Each row has a name. After each piece below comes the name of the row it's from, unless a question asks for something else. Each question is about the rows just above it. Some pieces are copies with a little noise. Places in a row count from 1.

q442: [81.2 84.5 -0.8 78.2 71.8 69.3 53.4 49.4 43.5 33.0 23.4 17.9 14.5 11.6
  6.3  5.1  2.2  0.8  1.8  1.3 -0.3 -0.8 -0.6  0.3  0.0  0.9 -0.2  0.9
 -0.2 -2.0 -1.7 -0.5  0.1 -0.9  1.1 -0.1  0.3 -0.3 -0.6  1.7  0.4 -0.4
  0.0  1.6  0.4  1.0  1.1  0.5  0.6 -0.1 -1.1 -2.3 -0.5  0.1  0.3  0.0
 -1.3  0.7  1.3 -0.2  0.4  0.9  1.9 -0.7]
q651: [-0.1 -0.6  1.1 -1.4  1.9  0.8 -0.2 -0.9  1.1  0.5  1.2  2.9  2.2  3.5
  6.9 10.0 16.1 21.6 29.1 38.1 47.6 56.6 68.2 72.9 76.7 79.4 84.3 81.5
 76.9 75.0 55.4 52.1 46.3 35.3 26.6 21.4 14.7  9.5  6.2  2.4  2.7  3.5
  1.5 -0.7  0.9 -0.7  0.4 -1.4 -1.3 -0.4 -0.3 -1.1 -0.8 -0.7 -0.2  0.0
  0.3 -1.1 -0.7 -0.5  0.2 -0.1  0.0  0.5]
q236: [ 0.1 -0.6  1.6 -0.9 -0.3 -0.4 -2.4  0.0  0.6 -0.6  0.1  0.2 -0.9 -0.8
  0.8 -0.2  0.4  0.5 -2.4 -1.0 -0.4  0.6 -1.0  0.1  0.8  0.9 -0.5 -2.2
  0.1 -0.9  0.2  0.0  2.1  1.4  5.0  7.2 11.5 16.9 22.8 33.5 38.4 45.3
 61.2 68.2 77.2 75.6 80.0 82.4 76.4 77.3 72.3 56.1 51.1 39.1 31.1 22.9
 15.0 11.3  9.0  4.2  3.2  1.5  0.5  1.4]
q323: [-0.5  1.1 -0.1  0.4 -0.3 -0.5 -0.6  0.9 -0.9  2.3  2.6  5.2  7.4 11.8
 16.3 20.7 27.4 38.8 48.1 53.8 63.4 71.5 84.6 87.8 89.9 80.9 69.0 71.2
 63.5 48.7 39.6 24.2 24.3 20.0 14.6  8.4  4.3  4.1  2.7  0.8 -0.9  2.0
  0.6 -0.5  0.6 -0.5 -0.7 -0.4 -0.6  1.4  0.5 -0.5 -1.1  1.9 -0.5  0.8
 -0.2  0.7  0.3 -0.1  0.6  0.8  0.9 -0.3]
q928: [11.8 -0.5 48.7 80.9  0.9 -0.1 14.6 -0.6 -0.9  4.3  0.6 -0.5  0.5 89.9
 24.3  7.4  1.9  8.4 -0.4 -0.4 -0.1 39.6  0.6 -0.3  4.1 63.4 53.8  0.8
 69.0 -0.7  1.1 -0.6 16.3  0.8 -0.9 71.2  0.8 27.4 -0.2 87.8 -0.5  1.4
  2.6 20.7 -0.5  2.0 -0.5  5.2 71.5 63.5 20.0  0.6 38.8 -1.1  0.7  2.7
 33.4  0.9  0.6  2.3  0.3 84.6 -0.5 48.1]
Put [-1.4 -1.4 -1.3 -1.1 -1.1 -0.9 -0.8 -0.7 -0.7 -0.7 -0.7 -0.6 -0.5 -0.4
 -0.3 -0.2 -0.2 -0.1 -0.1  0.0  0.0  0.2  0.3  0.4  0.5  0.5  0.8  0.9
  1.1  1.1  1.2  1.5  1.9  2.2  2.4  2.7  2.9  3.5  3.5  6.2  6.9  9.5
 10.0 14.7 16.1 21.4 21.6 26.6 29.1 35.3 38.1 46.3 47.6 52.1 55.4 56.6
 68.2 72.9 75.0 76.7 76.9 79.4 81.5 84.3] back in order: which row is it?  q651
Which row holds these entries in another order? [-1.1 -0.9 -0.9 -0.7 -0.6 -0.6 -0.5 -0.5 -0.5 -0.5 -0.5 -0.5 -0.4 -0.3
 -0.3 -0.2 -0.1 -0.1  0.3  0.4  0.5  0.6  0.6  0.6  0.7  0.8  0.8  0.8
  0.9  0.9  1.1  1.4  1.9  2.0  2.3  2.6  2.7  4.1  4.3  5.2  7.4  8.4
 11.8 14.6 16.3 20.0 20.7 24.2 24.3 27.4 38.8 39.6 48.1 48.7 53.8 63.4
 63.5 69.0 71.2 71.5 80.9 84.6 87.8 89.9]  q323
Which row holds [ 0.1 -0.6  1.6 -0.9 -0.3 -0.4 -2.4  0.0  0.6 -0.6  0.1  0.2 -0.9 -0.8
  0.8 -0.2  0.4  0.5 -2.4 -1.0 -0.4  0.6 -1.0  0.1  0.8  0.9 -0.5 -2.2
  0.1 -0.9  0.2  0.0  2.1  1.4  5.0  7.2 11.5 16.9 22.8 33.5 38.4 45.3
 61.2 68.2 77.2 75.6 80.0 82.4 76.4 77.3 72.3 56.1 51.1 39.1 31.1 22.9
 15.0 11.3  9.0  4.2  3.2  1.5  0.5  1.4]?  q236
Where in the named rows is [71.8]?  q442, 5
q: [ 0.1 -0.6  1.6 -0.9 -0.3 -0.3 -2.4  0.0  0.6 -0.6  0.1  0.2 -0.8 -0.9
  0.8 -0.2  0.4  0.5 -2.4 -0.9 -0.4  0.6 -1.1  0.1  0.7  1.0 -0.5 -2.3
  0.1 -1.0  0.2  0.0  2.0  1.4  5.0  7.2 11.5 16.9 22.8 33.6 38.4 45.3
 61.2 68.2 77.2 75.5 80.0 82.5 76.4 77.2 72.4 56.2 51.0 39.1 31.1 22.8
 15.0 11.3  9.0  4.2  3.2  1.5  0.5  1.5]  q236
Shuffled q323 with one entry gone: [69.0 11.8 24.2 -0.7 -0.5 71.5 -0.5  0.8  0.4 20.0 -0.9 -0.5 87.8  1.9
 84.6 -0.2 -0.5  0.6 -0.1  4.3  8.4 48.1 63.4  0.9 16.3 -0.5  0.8  0.3
 20.7  5.2 -0.6 -0.3 14.6  0.8  0.5  1.1 -0.6 -1.1  0.6 38.8  0.9  7.4
 -0.9  0.6 48.7 -0.4 -0.3 63.5  1.4 27.4  2.3 89.9 53.8 80.9 71.2  0.7
  4.1 -0.1 -0.5  2.7 39.6  2.0  2.6], missing  [24.3]

q604: [-10.0   1.9   8.6   1.9  -2.5   9.2 -50.6  -6.9  49.4 -10.0 -15.2 -12.1
   0.9  15.5   7.8 -37.1  -0.1  20.6]
q706: [ 11.6   9.2  -3.6  -5.4 -21.2   0.4 -21.8  -3.8  28.4 -28.9  -9.2  -9.6
  55.1  42.7  -7.9  -6.0  -3.9 -11.3]
q989: [  6.4 -22.4  18.7 -13.2  14.1  67.8  18.1  13.4 -15.8  -1.4  -5.2  -4.9
  67.7 -15.8  -2.4   0.5  -7.3   3.0]
key -> tag
[15.5] -> q429
[-12.1] -> q254
[-4.9] -> q35
[-9.6] -> q548
Look up the entry of q604 at place 12 in the table:  q254
q: [-10.0   1.9   8.6   1.9  -2.5   9.2 -50.6  -6.9  49.4 -10.0 -15.2 -12.1
   0.9  15.5   7.8 -37.1  -0.1  20.6]  q604
Which entry of q989 is missing from [ 18.7   6.4 -15.8  18.1  14.1  -5.2  -7.3   0.5  -2.4 -13.2   3.0  67.8
  13.4 -22.4  -4.9 -15.8  -1.4]?  [67.7]

q42: [  2.6 -22.8   6.6  15.0  -7.4 -67.0  -5.1 -12.0]
q831: [ -6.1  13.2   2.0  -0.9 -22.9 -40.1 -22.1  -8.6]
q784: [ -6.2  15.6   3.1   0.9 -24.6 -49.2 -21.6  -7.8]
q575: [ -1.4  15.1   6.0  10.5 -16.8 -68.4 -12.8 -10.6]
q387: [  0.9  13.0   6.5  13.3 -11.8 -68.8  -8.6 -11.7]
q763: [ -3.3  16.4   5.4   7.5 -20.8 -65.1 -16.3  -9.4]
q939: [ -6.2  14.4   2.5 -23.8 -23.9 -44.3 -22.0  -8.1]
q110: [ -4.8  16.7   4.6   4.8 -23.5 -60.2 -18.9  -8.4]
q452: [ -5.7  16.4   3.8   2.5 -24.5 -54.7 -20.6  -7.9]
q564: [-19.0 -23.5  -4.8   4.8  -8.4   4.6 -60.2  16.7]
Put [ -8.4  -4.8  16.7   4.6   4.8 -23.5 -60.2 -18.9] back in order: which row is it?  q110
Row and place of [-23.9] in the named rows:  q939, 5
Where in the named rows is [-22.9]?  q831, 5
Put [-40.1 -22.9 -22.1  -8.6  -6.1  -0.9   2.0  13.2] back in order: which row is it?  q831
q: [ -6.0  13.2   2.0  -1.0 -22.9 -40.1 -22.1  -8.5]  q831
key -> tag
[15.0] -> q130
[7.5] -> q503
Join q42 by its entry at place 4:  q130

q181: [-34.6  81.6 -17.7  22.6 -18.2]
q238: [ 14.1  27.8  27.7  12.9 -32.2]
q154: [ 39.8  58.3 -17.3 -17.4 -38.7]
q692: [ 30.6  78.0  78.1 -12.0 -18.4]
q171: [-27.4  19.7  53.9  13.2  16.4]
q509: [-34.7  79.6 -41.8  44.6 -59.6]
q481: [ 78.0  78.1 -12.0  30.7 -18.4]
q694: [-31.3  16.3  24.5  46.8 -20.0]
q540: [-22.4  14.4 -26.7  48.8 -24.1]
tags:
[-11.9] -> q913
[30.7] -> q373
[-12.0] -> q363
[30.8] -> q627
[46.8] -> q115
The tag of q481, keyed by place 4:  q373
Which entry of q481 is missing from [ 30.7 -12.0 -18.4  78.0]?  [78.1]
[-12.0  30.7 -18.4  78.0  78.1] is which row reordered?  q481
Shuffled q238 with one entry gone: [ 12.9  14.1 -32.2  27.8], missing  [27.7]
q: [ 39.9  58.3 -17.2 -17.4 -38.7]  q154
Which entry of q154 is missing from [ 39.8  58.3 -38.7 -17.4]?  [-17.3]
[-34.6] is at row and place  q181, 1

q748: [-28.3  69.5 -46.8 -20.3  71.1  74.5 -44.7 -48.8 -46.0 -32.6 -47.4  47.6
  12.6  61.0  20.7  72.0  43.5 -28.2]
q432: [ 22.7   9.8  14.4  23.6   8.8   1.5   4.5   9.7  12.2  -6.0  13.6  18.5
 -11.1  -8.3 -12.4   3.2 -13.3  22.8]
q835: [ 13.6  22.8   4.5   8.8  -8.3   3.2  22.7  12.2  18.5  -6.0 -13.2 -11.1
   9.8  14.4 -54.8   1.5   9.7 -44.8]
q471: [  9.8   4.5  13.6  18.5 -54.8  14.4 -11.1  12.2  -8.3 -44.8  22.7   1.5
  -6.0   3.2   8.8  22.9   9.7 -13.2]
q: [-28.3  69.5 -46.8 -20.3  71.1  74.5 -44.7 -48.9 -45.9 -32.6 -47.3  47.5
  12.5  61.0  20.7  72.1  43.4 -28.1]  q748
q: [  9.8   4.5  13.6  18.5 -54.8  14.6 -11.2  12.2  -8.3 -44.8  22.7   1.5
  -5.9   3.2   8.8  23.0   9.7 -13.2]  q471
[-44.7] is at row and place  q748, 7
Which entry of q432 is missing from [ 14.4  22.8  18.5  -8.3  -6.0 -13.3   9.8 -11.1  23.6   8.8   4.5   1.5
   3.2   9.7  13.6 -12.4  12.2]?  [22.7]
key -> tag
[9.8] -> q898
[-11.2] -> q269
[12.5] -> q682
[-11.1] -> q921
[12.6] -> q703
[9.9] -> q574
Join q432 by its entry at place 13:  q921
Which row holds these entries in another order? [-54.8 -44.8 -13.2 -11.1  -8.3  -6.0   1.5   3.2   4.5   8.8   9.7   9.8
  12.2  13.6  14.4  18.5  22.7  22.9]  q471
[ 18.5  -6.0 -13.2 -11.1   9.8  14.4 -54.8   1.5   9.7 -44.8  13.6  22.8
   4.5   8.8  -8.3   3.2  22.7  12.2] is which row reordered?  q835

q867: [-71.0  48.4  82.9  51.6 -58.3  80.1 -15.6 -30.9 -26.7  82.8  13.2  25.9
  74.9  25.5  -7.2  15.6  80.4 -51.8 -25.4  67.9  24.6 -26.1 -64.4  33.8
  21.4  17.3]
q979: [-35.7  11.2  45.4  58.2  63.0 -38.3 -79.5   3.6  78.1 -71.7  65.7  65.2
  39.9 -53.4  78.3  -4.3  79.1  68.0 -26.2  70.5 -33.7 -54.7 -12.9  82.5
  49.6  70.9]
q606: [-10.0 -70.9  31.9 -25.8 -60.2  51.5 -20.4 -76.8  79.2 -60.7  44.5 -68.8
 -41.2  53.8  60.9   4.3  57.1  -2.7 -10.7   3.6  27.8  -7.7  -1.0   1.9
 -84.0  73.2]
q414: [-64.1  50.0 -76.7  -3.1 -71.5  66.0  21.4  16.0 -51.1 -25.9 -82.2 -13.5
   0.7  34.7 -81.3  44.1 -51.2 -16.9  -4.8  59.2  44.9 -38.9  26.5  38.5
 -15.8 -29.1]
q904: [-64.7 -37.9 -77.3 -72.2 -44.3  40.8  67.5  59.4  80.6 -24.0  16.1 -66.7
 -30.9  55.5 -81.9   2.8   1.9  53.3  65.3 -74.0 -28.2 -39.5 -34.6 -38.2
  72.8  71.8]
q808: [-45.2 -72.2  51.6 -62.3  37.7  -1.6 -63.7  42.5  54.3  34.5  52.7  21.9
 -27.8   2.1  15.1  61.6  22.6 -66.4 -31.7  37.0 -64.8 -17.3  69.7 -16.5
  71.7  51.9]
q737: [  9.1  64.2  23.1  45.7  22.8 -49.5 -24.1 -32.7  50.7  36.3 -30.5  12.2
  33.9  68.9   8.5 -25.7  55.0  13.6  36.7  73.5  19.1  -7.4 -40.9  80.2
  30.5  48.3]
q963: [-15.7 -11.4  -2.7   4.4  24.6 -82.4  41.5  50.0  -5.5 -53.9 -44.9  25.8
   5.8  12.4  59.6 -13.4 -28.5  35.9 -50.2  -9.9   2.1 -59.1  13.8  42.3
 -26.7 -14.4]
Shuffled q867 with one entry gone: [-51.8  -7.2  17.3  15.6 -30.9 -64.4 -25.4  74.9 -26.1  80.1  25.5 -26.7
 -15.6  21.4  82.8 -71.0  24.6  33.8  51.6  13.2  48.4  67.9 -58.3  80.4
  25.9], missing  [82.9]
Shuffled q904 with one entry gone: [-34.6 -39.5 -77.3  80.6   2.8 -24.0  53.3 -37.9 -38.2  40.8  55.5   1.9
  16.1 -44.3 -64.7  65.3  72.8 -81.9 -28.2  71.8 -30.9 -72.2  59.4 -74.0
  67.5], missing  [-66.7]
Row and place of [-13.4] in the named rows:  q963, 16
tags:
[50.1] -> q350
[50.0] -> q170
[3.5] -> q84
[42.3] -> q929
[49.9] -> q135
[-76.8] -> q986
[3.6] -> q53
The tag of q963, keyed by place 8:  q170
q: [-10.1 -70.9  31.9 -25.8 -60.2  51.5 -20.3 -76.8  79.1 -60.7  44.6 -68.8
 -41.2  53.8  60.8   4.2  57.0  -2.7 -10.6   3.5  27.9  -7.6  -1.0   2.0
 -84.0  73.1]  q606

q244: [ 18.5  11.9 -48.0 -17.7 -15.4  20.5  26.3  21.1  21.2  17.0  -5.4  23.8
 -11.0 -12.0  20.0  -1.6  24.6 -14.2 -20.8 -14.1]
q693: [ 18.5  11.9 -48.0 -17.7  65.6  20.5  26.3  21.1  21.2  17.0  -5.4  23.8
 -11.0 -12.0  20.0  -1.6 -15.8 -14.2 -20.8 -14.1]
q436: [ 13.4  11.9 -48.0 -17.7 -15.4  20.5  26.3  21.1  21.2  17.0  16.3  23.8
 -11.0 -12.0  20.0  -1.6  24.6 -14.2 -20.8 -14.1]
q695: [ 20.0  13.4 -14.2 -17.6 -48.0 -14.1 -15.4  26.3 -12.0 -11.0 -20.8  23.8
  24.6  17.0  16.3  21.2  21.1  -1.6  11.9  20.5]
q: [ 18.5  11.9 -48.0 -17.7  65.6  20.5  26.3  21.1  21.2  17.0  -5.4  23.8
 -11.0 -12.0  20.0  -1.6 -15.8 -14.2 -20.8 -14.1]  q693
[-14.1 -20.8 -14.2  24.6  -1.6  20.0 -12.0 -11.0  23.8  16.3  17.0  21.2
  21.1  26.3  20.5 -15.4 -17.7 -48.0  11.9  13.4] is which row reordered?  q436
q: [ 20.0  13.5 -14.3 -17.7 -48.1 -14.1 -15.4  26.3 -11.8 -11.0 -20.8  23.8
  24.4  16.9  16.2  21.3  21.1  -1.6  11.8  20.5]  q695

q733: [-71.5  -5.6   5.4  -9.7   8.3   2.3 -11.1 -54.9 -10.0   1.6   2.6   0.3
 -14.2 -35.8  -6.4]
q786: [-23.7  -5.9  16.0   0.3   9.5  -4.2   0.8 -20.0  -5.7 -22.1   4.1  11.3
  -7.7   2.2 -12.6]
q816: [ 13.2 -24.1   6.4   4.1  -7.3  -6.9 -34.5  16.3   3.3   0.4 -11.8  -3.5
 -13.0   2.9  -1.3]
q282: [ 16.0   9.5  -5.7 -12.6 -22.1   2.2  11.3   4.1  -7.7  -4.2  -5.9   0.3
  -2.7 -42.1  -2.5]
q237: [-43.6 -33.2 -28.7  -2.3   6.8  -5.3  12.7  16.8  -3.4  -5.2  -8.0   1.4
   5.8   3.4  -6.9]
q215: [ 16.0   9.5  -5.7 -12.6 -22.1   2.2  11.3   4.1  -7.7  -4.2  -5.9   0.3
 -20.1 -23.7   0.8]
q901: [-28.7  16.8  -3.4  -7.0   3.4 -43.6   5.8  12.7  -5.3  -2.3   6.8  -8.0
  -5.2 -33.2   1.4]
q422: [ 13.2 -24.1   6.4   4.1  -7.3  -6.9 -34.5  16.3   3.3   0.4  -6.2  -3.5
 -13.0   2.9  -1.3]
q394: [-44.7   8.4   7.3  -3.1 -29.7  -4.8  14.8  12.5   1.1  -2.8  -9.2  -2.2
   1.6  -4.8 -12.0]
q43: [ 13.2 -24.1   6.4   4.1  -7.3  -6.9 -34.5  16.3   3.3  -3.7 -11.8  -3.5
 -13.0   2.9  -1.3]
Put [ -1.3   2.9 -13.0  -3.5 -11.8   0.4   3.3  16.3 -34.5  -6.9  -7.3   4.1
   6.4 -24.1  13.2] back in order: which row is it?  q816
Which row holds these entries in another order? [-43.6 -33.2 -28.7  -8.0  -6.9  -5.3  -5.2  -3.4  -2.3   1.4   3.4   5.8
   6.8  12.7  16.8]  q237
[-23.7 -22.1 -20.1 -12.6  -7.7  -5.9  -5.7  -4.2   0.3   0.8   2.2   4.1
   9.5  11.3  16.0] is which row reordered?  q215
q: [-43.6 -33.2 -28.7  -2.3   6.7  -5.3  12.6  16.8  -3.4  -5.2  -8.0   1.4
   5.6   3.4  -6.9]  q237
q: [ 13.2 -24.2   6.4   4.1  -7.3  -6.9 -34.5  16.2   3.4   0.4 -11.7  -3.5
 -13.0   2.9  -1.3]  q816

